These are the activations of a small network on made-up records, seen along a few directions, one row for each record.
Records have a field called MEP. Each example row is followed by its value.
The word absent means that the record has no MEP.
Other fields move the rows too, some of them a lot.
(in the rows, 500 means zero)
Random noise pushes rows far along 16 fixed directions. That doesn't count. These rows show it; they differ only by the noise:
[639 463 418 482 518 436 575 558 447 489 414 559 482 476 555 593 417 632
 451 467 440 496 444 467 380 430 510 456 454 545 427 378 380]
[583 513 579 395 410 440 426 659 576 395 483 605 543 411 497 370 535 550
 501 478 562 472 519 562 547 566 551 394 512 421 374 469 493]
[613 424 449 670 567 478 524 541 386 569 463 431 536 499 623 662 421 401
 360 415 562 537 437 528 448 363 299 533 461 571 471 486 394]
[336 446 373 519 520 585 484 367 573 455 420 530 458 450 475 502 639 422
 470 685 420 480 410 541 510 656 437 583 492 438 736 606 730]
[540 625 299 523 456 587 698 511 344 674 511 473 678 547 543 725 608 520
 537 629 411 707 420 516 599 642 515 705 293 622 596 582 489]
[580 376 536 406 394 404 409 557 357 512 588 460 516 399 407 536 389 419
 573 418 495 670 504 485 780 554 448 391 427 515 299 338 577]
[497 452 450 498 565 389 487 612 504 507 482 533 434 546 519 429 463 413
 645 472 487 621 516 551 588 387 606 461 472 638 413 417 609]
[519 396 425 581 412 560 516 378 509 759 512 535 586 604 620 662 547 416
 389 585 535 496 465 500 520 529 374 644 425 514 444 687 342]
[633 298 521 590 483 629 537 529 403 373 735 410 540 441 596 619 611 583
 461 582 452 543 548 624 422 634 376 771 457 410 635 492 378]
[501 711 677 511 565 393 644 421 610 545 515 563 486 716 524 494 386 550
 511 378 507 479 656 396 427 362 699 406 382 608 609 470 448]
[560 511 635 396 529 557 508 390 622 407 530 604 302 576 540 607 401 475
 482 474 469 513 623 490 493 531 660 480 412 580 677 522 454]
[284 417 550 569 632 552 445 600 330 339 633 346 453 406 504 309 567 619
 476 489 488 553 473 480 282 446 539 596 738 637 549 537 515]
[732 443 605 432 436 510 424 505 694 609 569 361 406 536 532 531 557 512
 669 482 389 411 699 628 585 565 636 514 569 356 280 424 304]
[595 434 566 512 538 317 415 628 592 477 277 474 578 543 551 606 429 461
 380 518 458 394 482 510 567 427 420 575 278 607 513 515 335]
[624 525 714 518 515 607 534 403 608 371 672 508 378 603 553 567 529 635
 504 524 401 355 680 568 358 552 558 716 465 416 756 557 331]
[464 596 494 434 448 531 393 328 633 689 401 548 379 386 503 529 603 496
 401 534 384 523 502 462 324 631 632 383 638 527 306 620 396]
[546 465 331 609 499 526 484 530 461 614 359 329 484 386 523 503 604 427
 571 520 464 467 363 557 561 558 314 455 642 375 481 408 606]
[427 404 498 456 609 490 441 331 468 553 485 315 301 521 410 607 361 470
 545 466 307 504 545 425 520 420 584 484 568 606 453 426 512]

[659 595 588 546 452 455 439 696 182 480 709 358 604 339 415 553 468 514
 544 345 455 738 519 568 602 496 417 563 474 585 261 412 440]
mukiv
[497 561 458 680 576 411 485 639 432 523 408 362 613 336 574 443 645 459
 452 475 553 624 411 498 355 532 378 453 562 538 516 401 485]
nasaz
[523 273 348 531 606 407 401 587 607 436 272 506 419 386 609 568 552 318
 481 610 481 623 413 565 503 546 456 474 416 608 567 399 553]
vud
[486 481 516 521 484 399 472 455 524 496 471 705 361 494 531 425 543 642
 521 567 377 487 457 445 280 501 531 564 495 574 576 482 454]
zor
[349 541 457 451 568 669 501 598 544 322 599 527 513 446 528 394 645 390
 504 568 604 653 536 647 515 594 674 520 565 561 584 662 693]
verig
[440 511 485 530 458 601 449 555 558 555 374 323 527 534 503 427 618 458
 575 591 525 289 423 558 691 592 356 605 603 377 660 612 547]
zor
[553 269 495 450 599 417 411 471 682 360 430 526 295 493 523 524 458 467
 544 568 358 448 572 566 456 471 584 520 447 510 535 381 506]
nasaz
[707 372 520 468 412 463 497 487 538 533 598 633 504 527 570 677 473 445
 491 540 466 613 582 585 579 565 497 588 286 514 430 474 381]
vud
[461 703 402 641 513 466 472 478 361 528 474 605 530 417 419 580 565 308
 491 537 420 687 380 601 587 524 335 613 349 592 607 612 781]
zel
[786 360 580 583 513 454 502 506 613 345 502 537 503 441 603 670 431 488
 306 434 510 380 570 613 381 474 340 473 371 322 508 384 353]
vun
[409 528 449 460 498 480 529 566 640 463 260 500 751 388 581 547 586 410
 191 562 659 525 416 465 494 655 489 316 381 513 543 598 500]
vud
[601 625 610 526 554 449 445 678 600 356 306 368 504 391 542 458 618 578
 490 508 460 392 487 529 425 611 477 517 500 469 700 426 387]
absent
[592 748 604 585 497 531 402 725 283 573 615 422 501 463 493 443 566 509
 644 419 491 600 501 611 519 427 470 730 608 652 397 623 368]
ged
[478 624 402 421 492 539 583 579 404 612 448 487 530 578 508 560 529 553
 650 579 447 632 453 451 607 550 636 625 428 686 568 536 448]
zor
[588 534 479 528 401 768 632 399 426 572 674 436 463 498 561 574 514 434
 528 417 642 534 514 539 606 622 417 419 625 324 584 513 571]
gupaz
[594 391 461 444 540 499 579 699 583 483 391 336 668 593 612 554 453 526
 466 471 615 415 533 518 603 434 574 452 442 504 403 462 317]
mukiv
[555 402 477 667 652 478 510 593 464 336 651 521 553 544 567 606 540 439
 435 565 417 595 577 716 379 368 468 809 324 617 550 589 484]
zel
[517 761 515 704 671 448 517 585 465 420 355 373 507 469 474 538 496 362
 448 414 454 459 449 612 484 370 352 533 452 551 688 519 661]
vun
[627 544 304 619 516 516 658 637 500 523 433 729 450 582 678 449 585 523
 622 540 571 533 390 602 389 427 478 538 491 524 627 465 549]
absent
[512 550 691 515 450 505 452 336 509 695 639 547 363 628 536 527 421 422
 561 394 553 559 624 396 508 452 556 485 531 596 480 551 355]
ged
[425 495 558 625 451 393 491 423 543 569 465 501 625 498 502 448 559 382
 429 492 596 507 476 429 542 559 326 410 420 425 605 479 611]
verig
[496 528 369 462 602 637 494 660 451 449 504 499 574 558 527 576 415 324
 434 476 639 533 499 691 627 302 545 592 512 603 320 722 536]
verig
[459 567 449 540 576 545 519 566 553 506 540 381 463 410 530 372 674 560
 575 495 428 581 553 580 313 535 689 452 692 517 367 490 513]
mukiv
[668 578 432 387 559 659 568 609 552 341 470 672 358 470 627 591 498 523
 520 512 567 581 513 595 389 531 675 501 505 562 608 506 415]
gupaz
[700 559 560 765 560 320 598 569 501 581 454 426 597 492 641 554 508 517
 393 345 516 488 517 510 282 371 348 409 439 481 458 332 351]
ged
[536 356 346 492 503 559 378 501 464 635 502 510 315 543 503 470 481 456
 702 560 443 437 448 585 553 370 461 645 690 482 307 522 466]
nasaz
[679 677 627 704 471 483 459 447 593 639 622 422 494 404 568 521 751 463
 541 474 403 582 629 617 304 640 461 588 539 392 472 492 369]
absent
[485 397 613 549 578 333 354 551 593 457 421 457 420 458 518 425 465 488
 420 445 439 430 533 500 367 386 512 449 532 590 374 469 403]
vun
[573 348 488 571 584 500 602 514 561 457 617 347 558 604 549 522 522 604
 550 517 432 406 633 575 409 409 551 622 492 410 461 421 402]
zel
[404 592 433 597 607 424 499 669 257 416 574 454 555 421 411 389 507 591
 519 465 394 596 422 558 379 333 495 618 556 661 369 511 599]
gupaz

Here are new rows. What is MEP for each?
[436 488 515 548 582 618 507 405 473 458 609 411 418 530 473 490 426 458
 453 421 518 418 547 546 439 375 486 481 664 435 465 551 565]
vun
[423 308 368 360 472 430 555 509 647 441 394 501 708 474 468 486 503 568
 358 596 499 423 491 470 523 555 596 347 409 384 303 452 531]
gupaz
[203 426 636 494 552 371 451 552 469 444 386 355 514 572 460 240 486 651
 557 521 542 368 430 240 481 468 501 478 596 612 744 431 493]
zor
[361 468 407 511 530 622 625 407 387 659 717 390 536 700 471 475 433 358
 717 464 634 627 565 467 728 393 572 514 579 507 476 496 672]
gupaz
[636 747 468 538 489 432 524 430 355 541 527 735 382 525 393 620 402 619
 536 471 267 506 459 541 374 353 480 656 389 595 441 546 495]
zel
[622 536 536 369 514 434 490 603 490 333 426 538 502 405 443 484 360 631
 459 404 524 437 506 456 447 439 548 328 529 423 388 314 426]
nasaz
[443 538 566 543 406 427 523 268 445 738 715 470 565 644 358 538 437 470
 578 459 404 528 615 438 622 440 496 542 426 462 320 523 547]
verig
[514 467 441 558 549 370 508 601 514 419 504 403 452 428 439 362 708 688
 761 654 189 508 507 584 409 597 569 694 494 472 596 316 594]
vud
[455 566 559 711 649 450 449 480 484 451 560 480 343 400 552 448 619 486
 451 472 349 611 531 578 159 445 518 595 580 655 565 536 521]
verig
[487 695 600 554 556 545 485 496 626 471 488 526 543 564 526 491 587 482
 423 525 510 398 577 584 384 473 544 632 485 493 594 705 435]
verig
